Here are a small network's activations along a few directions, averaged over the inputs that share one value of a field.
Values that are neighbours, or in one group, have similar rows; names and order tell nothing.
Strong random noise was added to every row along 2 fixed directions; ignore it. To show where, here is one row again and again, with new noise each time:
393,-166,-6,306,514,680,-30,-246,-250,-154,104,-26
-244,39,139,4,129,-88,266,-35,334,-89,189,61
-107,-350,154,312,390,-16,575,75,477,445,746,-19
-241,201,117,-110,47,-40,89,-109,203,-348,-83,90


W, 20 values:
w15: 552,-311,-358,158,41,-138,-144,-106,-261,32,-220,130
w14: 581,-348,-3,243,303,311,114,-83,-104,36,-377,-249
w10: 136,67,284,110,-349,81,-39,58,82,-20,-159,403
w7: 92,163,-161,-472,-239,-222,169,146,218,-12,-303,-232
w4: -92,-8,259,58,-16,115,451,123,90,309,-34,114
w20: 283,-127,-356,-94,-64,632,-256,-249,-543,172,-158,252
w13: 457,-172,10,215,-27,-263,-63,122,-307,-219,-489,-24
w3: -381,209,-74,244,211,-610,-20,158,597,410,60,-29
w11: -162,7,11,225,-180,-188,-51,92,-116,-121,411,5
w8: 480,-377,9,376,624,802,46,-217,-270,5,302,-62
w1: -235,323,10,-399,-336,323,87,58,-194,-101,-385,78
w6: -30,-22,-60,105,-4,-130,-297,-57,229,245,153,-305
w16: 109,-126,60,-39,321,471,164,-152,-211,104,459,-212
w17: -215,-170,-44,-52,390,169,-203,116,-27,305,89,-217
w2: -194,253,184,108,-236,-260,-120,-94,11,-604,-18,196
w9: 430,-290,-107,172,370,440,-472,19,-339,358,274,-426
w19: 421,-187,-434,-25,-54,-104,208,193,-204,191,43,-220
w5: -80,144,-100,-275,-136,-38,-147,-264,-339,-141,246,-20
w18: -388,267,48,-323,-787,-399,-204,19,1,-301,-422,466
w12: -182,-51,181,224,227,-23,-130,238,117,290,370,-46
A value of W combines one of 5 hidden first parts with one of 4 second parts; all combinations occur once.
Question: w3 and w10 share the first part; w3 and w6 share the second. Which value has the first part of w6 and the second part of w10?
Answer: w18
Question: w11 and w15 share the first part; w11 and w16 share the second. Which value has the first part of w16 and the second part of w15?
Answer: w7
Question: w4 and w12 share the first part; w4 and w20 share the second. Which value has the first part of w20 and the second part of w12?
Answer: w9

Z, 14 values:
z8: -158,127,252,24,73,319,-53,-184,-210,-199,122,85
z3: 360,-196,-145,382,392,265,-240,-71,-90,266,76,-318
z9: 219,68,-111,60,336,402,-347,-197,-148,-237,-118,-221
z1: -223,66,91,-52,-15,46,293,-111,130,-158,264,177
z12: 424,-237,-25,236,6,392,219,-99,-148,-7,26,59
z2: 146,114,60,118,57,557,-118,-250,-275,-294,-30,109
z4: -154,-100,-82,15,18,-458,-27,194,315,448,20,-79
z10: 399,159,93,-22,71,563,-216,-265,-636,-499,-476,252
z7: 440,-16,-328,2,26,85,-423,19,-487,-94,-379,-178
z11: -652,391,256,-183,-65,-352,143,86,432,-127,119,15
z6: -547,365,24,-536,-665,-914,214,267,502,-33,-484,109
z13: 235,-441,-132,383,560,351,-188,-1,-124,189,444,-232
z5: 462,-178,-239,3,-35,280,-310,32,-465,46,-308,40
z14: -211,77,60,-385,-537,-529,240,139,187,-68,-98,160
The values of Z form a ring.
Question: What is the length, in steps, of the shortest route from z3 to z2?
Answer: 5
Question: A walk along Z starts at z12 and steps to its neighbour z14. Put z8, z1, z4, z6 in the order it reaches them.
Answer: z6, z4, z8, z1
Question: Which values are neighbours of z9? Give them in the order they are listed.
Answer: z11, z13

V, 14 values:
v1: -227,48,-42,435,363,-45,30,-16,133,105,301,-169
v4: 191,372,-272,-306,-390,-400,-634,105,-352,-294,-755,-17
v7: 2,-270,-161,56,257,-242,-141,228,122,383,-103,-233
v11: -642,865,289,-679,-573,12,-85,-292,31,-866,-731,297
v5: 16,56,442,-25,54,461,-345,-473,-82,-392,173,215
v9: -225,45,224,-383,-370,144,214,-136,343,-262,119,292
v12: -77,-123,-228,168,206,-187,-154,291,305,448,26,-237
v14: 739,-778,-350,455,241,294,360,257,-421,854,373,-178
v13: 622,-595,101,552,315,358,545,36,-267,365,494,228
v6: 605,-165,-272,-46,-277,13,-154,-42,-387,-80,-503,145
v2: 336,-152,-22,356,746,903,-208,-335,-451,4,415,-205
v8: -704,167,265,90,157,-452,386,75,593,106,700,132
v10: -505,398,11,-212,-237,-459,-285,109,367,-137,-205,-393
v3: 249,-74,-59,-222,-219,35,385,104,-217,-140,-215,55
The values of V form a ring.
Question: A walk along V starts at v13 and steps to its neighbour v3. Put v1, v5, v12, v6 in the order it reaches them.
Answer: v6, v12, v1, v5
Question: Which values are neighbours of v4? Give them in the order they are listed.
Answer: v7, v14
